Each row below holds a small network's activations on one input, seen along a few directions.
In each table, some parts of the input vary, and every possible input appears once, in random order.
A made-up example of a description, with smaller parts first: line(4) and (point or line(9) or (values(2) and ring(5))).
Shared parts are said once, and a part with two or three values counts as separate values.

Other details of the inputs shift rows strongly along three fixed directions, in all tables alike. That doesn't count.

Rows:
row 1: 8  -143  -67  11  -64  92  -14  380  248  240  -591  -664
row 2: -176  -52  -226  314  286  -72  -142  322  212  30  -330  -471
row 3: -155  -68  49  -296  -255  -1  147  39  -140  48  284  -14
row 4: -231  102  -61  227  165  -493  -162  31  121  44  548  -99
row 5: -409  -12  -290  527  457  -576  -269  117  351  -9  157  -403
row 6: 166  -227  78  -395  -339  209  200  -25  -179  51  56  148
row 7: 129  162  -73  332  444  370  -295  -317  -110  -378  -254  430
row 8: -507  324  -128  454  260  -693  -23  -114  225  170  109  -527
row 9: -172  -3  -80  33  -7  -264  14  -22  10  -32  534  48
row 10: 138  182  153  -4  62  167  67  91  266  121  -575  -517
row 11: 113  140  138  -99  97  191  -17  -256  -65  -211  -134  126
row 12: 119  -66  273  -608  -510  109  370  108  -186  136  311  -7
row 13: 199  226  27  152  271  232  -128  -95  110  -170  -360  -72
row 14: 248  -158  -23  -102  -45  434  -59  103  -135  -4  -310  164
row 15: -97  -48  -65  60  -23  -160  75  -44  -77  -76  471  114
row 16: 124  -142  -269  276  424  471  -277  19  -91  -270  -196  512
row 17: -275  202  62  -47  -86  -451  252  -345  -96  85  403  22
row 18: 124  -111  91  -293  -65  199  101  200  -59  30  -155  -68
row 19: 39  -152  144  -542  -399  124  350  92  -182  43  121  -55
row 20: 24  -100  28  -83  -214  -126  126  355  283  294  -310  -758
row 21: 128  -133  169  -443  -368  37  195  199  -32  223  -140  -313
row 22: 113  -195  -380  423  355  350  -297  -98  -106  -251  -167  508
row 23: -85  -86  260  -518  -422  -151  305  13  -208  108  473  -35
row 24: 145  106  22  374  53  0  -208  256  422  -113  -758  -170
row 25: 297  90  71  -124  -20  412  283  -96  -131  21  -407  169
row 26: 49  56  102  177  -69  -107  -143  257  379  -52  -776  -292
row 27: 238  -169  -348  421  344  313  -209  -65  -38  -223  -111  476
row 28: -158  -1  -18  31  -67  -269  -127  68  15  151  204  -182
row 29: -221  62  -49  112  153  -239  -166  327  239  168  -137  -543
row 30: 109  -54  -77  128  50  -13  -90  -84  -93  -45  314  321
row 31: -78  146  33  30  112  -47  82  -338  -30  -56  78  232
row 32: 195  -137  112  -280  -175  126  58  188  -10  177  -244  -187
row 33: 162  -58  33  -67  -101  51  -11  -11  -98  62  239  235
row 34: 58  -134  -121  95  62  170  -140  -89  -174  -78  124  392
row 35: -250  34  80  -195  -194  -256  63  61  -88  92  434  -111
row 36: -322  211  153  193  -258  -548  -142  -34  156  -50  113  -41
row 37: -241  241  143  81  21  -162  -8  -334  -56  -52  286  67
row 38: -131  192  -90  430  469  -125  -234  -531  -85  -306  385  620
row 39: -172  5  71  -152  -55  -328  -1  -97  -152  9  627  202
row 40: 320  123  37  -149  6  508  170  -210  -89  -51  -313  354
row 41: 69  -193  -144  17  -4  69  0  -75  -122  -70  72  227
row 42: 388  -194  118  -347  -304  468  200  113  -149  63  -194  151
row 43: -190  242  -25  120  115  -136  -4  -204  49  46  -37  -61
row 44: 30  -164  97  -251  -245  -51  109  -118  -203  46  360  249
row 45: 140  -45  -12  -26  78  164  1  263  101  39  -204  -175
Description of these inputs: values(3) and (point or line(4) or (values(2) and line(5))).
Q: Changing only the values(3) part turns row 13 into row 11. The same change can be made to row 9. Which row results?
A: row 5
Q: Changing only the values(3) part turns row 29 into row 4. The same change can be made to row 36. Which row results?
A: row 24
Q: Which other rows does row 23 become when the values(3) part takes its other values? List them by row number.
A: row 12, row 16
Q: Which other rows does row 8 become when the line(4) part takes its other values? List them by row number.
A: row 7, row 37, row 43

Rows:
row 46: 254  -111  -71  -13  39  363  -66  28  -86  -53  -188  210
row 47: 165  -98  54  -152  -15  186  45  294  128  148  -456  -430
row 48: 118  40  104  -99  -109  148  77  142  113  103  -565  -259
row 49: 106  -102  -177  174  266  201  -200  -27  -45  -124  -133  266
row 50: -202  134  75  -64  -113  -206  81  -176  -30  23  258  -47
row 51: -54  109  111  -19  -90  -162  16  -237  -86  -93  358  229
row 52: -99  -41  -273  429  405  -137  -254  150  242  12  -300  -270
row 53: 152  -92  -55  42  74  279  -98  -105  -181  -196  158  535
row 54: 201  -140  -51  -149  -113  379  40  -139  -269  -109  46  518
row 55: 208  25  66  -204  -62  428  111  -259  -229  -158  65  550
row 56: -213  29  -95  264  121  -371  -113  -5  111  8  353  -61
row 57: -61  1  -243  469  354  -123  -261  207  305  0  -242  -254
row 58: -65  99  246  -341  -362  -189  310  34  17  156  14  -424
row 59: -5  -47  -248  489  445  -48  -317  80  194  -45  -183  -95
row 60: 206  44  -24  92  114  286  -120  -345  -233  -266  151  841
row 61: -263  74  -73  263  67  -489  -156  90  187  77  295  -329
row 62: -62  85  240  -277  -318  -130  157  -118  -88  33  179  -31
row 63: 202  -149  29  -148  -53  337  19  168  -16  65  -418  -124
row 64: -342  200  -20  206  102  -455  -36  -58  111  102  189  -324
row 65: 207  -128  -96  -46  71  332  22  33  -89  -61  -213  209
row 66: 51  64  -122  318  297  61  -169  -246  -3  -243  73  475
row 67: 191  -88  40  -172  -55  209  50  283  95  143  -451  -398
row 68: 116  32  82  -130  -11  311  33  53  38  15  -444  -153
row 69: 135  5  -79  79  148  311  -60  -376  -272  -334  142  786
row 70: 136  -103  -165  174  289  202  -125  5  24  -84  -130  211
row 71: 155  -76  -29  -64  21  221  16  173  39  -6  -241  -27
row 72: -58  -60  141  -318  -251  -104  134  -15  -122  109  260  -59
row 73: -170  25  -135  243  96  -358  -108  -65  77  55  364  -48
row 74: 76  77  -104  236  301  212  -174  -141  28  -166  -133  234
row 75: -73  -41  -266  466  468  -60  -249  142  229  -97  -217  -58
row 76: 69  42  -76  233  215  104  -82  -56  89  -131  -266  113
row 77: -161  9  -28  31  -114  -249  31  -32  -29  17  375  40
row 78: 61  82  72  -88  -3  158  132  163  86  125  -463  -369
row 79: -16  130  207  -297  -243  4  181  -167  -208  37  315  123
row 80: 29  -81  41  -97  -90  106  -8  25  -94  -35  54  129
row 81: -213  -13  -189  403  264  -258  -212  50  154  -44  65  -81
row 82: 56  -62  95  -218  -136  60  133  196  55  101  -102  -212
row 83: -33  69  241  -326  -373  -75  238  -54  -60  79  27  -145
row 84: -243  173  12  192  80  -496  -15  -76  179  42  236  -319
row 85: -3  -74  18  -120  -67  -30  111  73  2  88  8  -133
row 86: 157  -113  -96  20  23  345  -55  64  -63  -106  -237  242
row 87: 10  -76  81  -172  -203  -50  181  222  90  225  -205  -489
row 88: -284  31  -74  231  59  -452  -50  62  146  67  287  -248
row 89: 225  -124  56  -296  -141  428  53  -14  -248  -127  -38  434
row 90: 34  98  191  -238  -278  -57  173  -187  -130  26  246  248
row 91: -83  -33  -135  144  126  -56  -111  -25  -29  -110  144  201
row 92: -166  -34  -21  20  -84  -253  17  -92  -65  53  351  13
row 93: -67  140  204  -292  -259  -100  243  -95  -112  124  254  -79
row 94: -28  102  279  -342  -397  -131  186  -38  -59  145  48  -128
row 95: 117  -132  -39  -79  36  223  24  95  -17  17  -267  -18
row 96: 20  -42  141  -291  -222  17  115  -37  -171  -14  353  190
row 97: -147  3  -6  -44  -94  -236  62  1  -31  14  328  0
row 98: 128  -96  22  -124  -99  179  12  259  90  154  -459  -389
row 99: -107  132  221  -306  -274  -99  183  -104  -155  107  230  -74
row 100: -135  9  -221  376  328  -286  -202  23  174  10  105  -117
row 101: -15  -47  180  -333  -362  -132  248  146  20  261  69  -424
row 102: 9  -24  -234  415  428  18  -307  132  176  -125  -195  -3
row 103: -53  -36  -68  10  -79  -103  28  -160  -146  -14  402  272
row 104: -79  120  66  2  -107  -204  60  -235  -92  -30  309  286
row 105: -169  -14  57  -79  -78  -227  -6  -2  -37  11  329  -5
row 106: 140  -126  4  -128  -7  301  45  232  41  10  -434  -118
row 107: 179  -107  15  -117  -79  327  -16  235  31  23  -439  -126
row 108: 56  62  68  -89  -26  165  119  126  139  96  -460  -374
row 109: -234  142  11  175  86  -393  -88  -163  59  -46  271  -94
row 110: -66  121  43  79  45  -184  -26  -136  21  -63  171  -19
Q: Describe the family of inputs behind these rows.
A: ring(5) and (line(5) or (values(2) and line(4)))
Q: Changing only the ring(5) part turns row 100 into row 49. The same change can be made to row 93. Which row results?
A: row 99
Q: Changing only the ring(5) part turns row 55 into row 74. The same change can be made to row 56. Which row results?
A: row 53
Q: Which other rows agree with row 106 in the ring(5) part? List them by row number.
A: row 48, row 50, row 52, row 54, row 64, row 69, row 81, row 83, row 86, row 91, row 92, row 95
Q: Which other rows does row 98 become when the ring(5) part takes its other values? List them by row number.
A: row 46, row 54, row 73, row 103
Q: Which other rows does row 72 become when the values(2) part takes its other values? List them by row number.
A: row 105
Q: Which other rows does row 58 become when the line(5) part takes its other values? List them by row number.
A: row 76, row 78, row 104, row 108
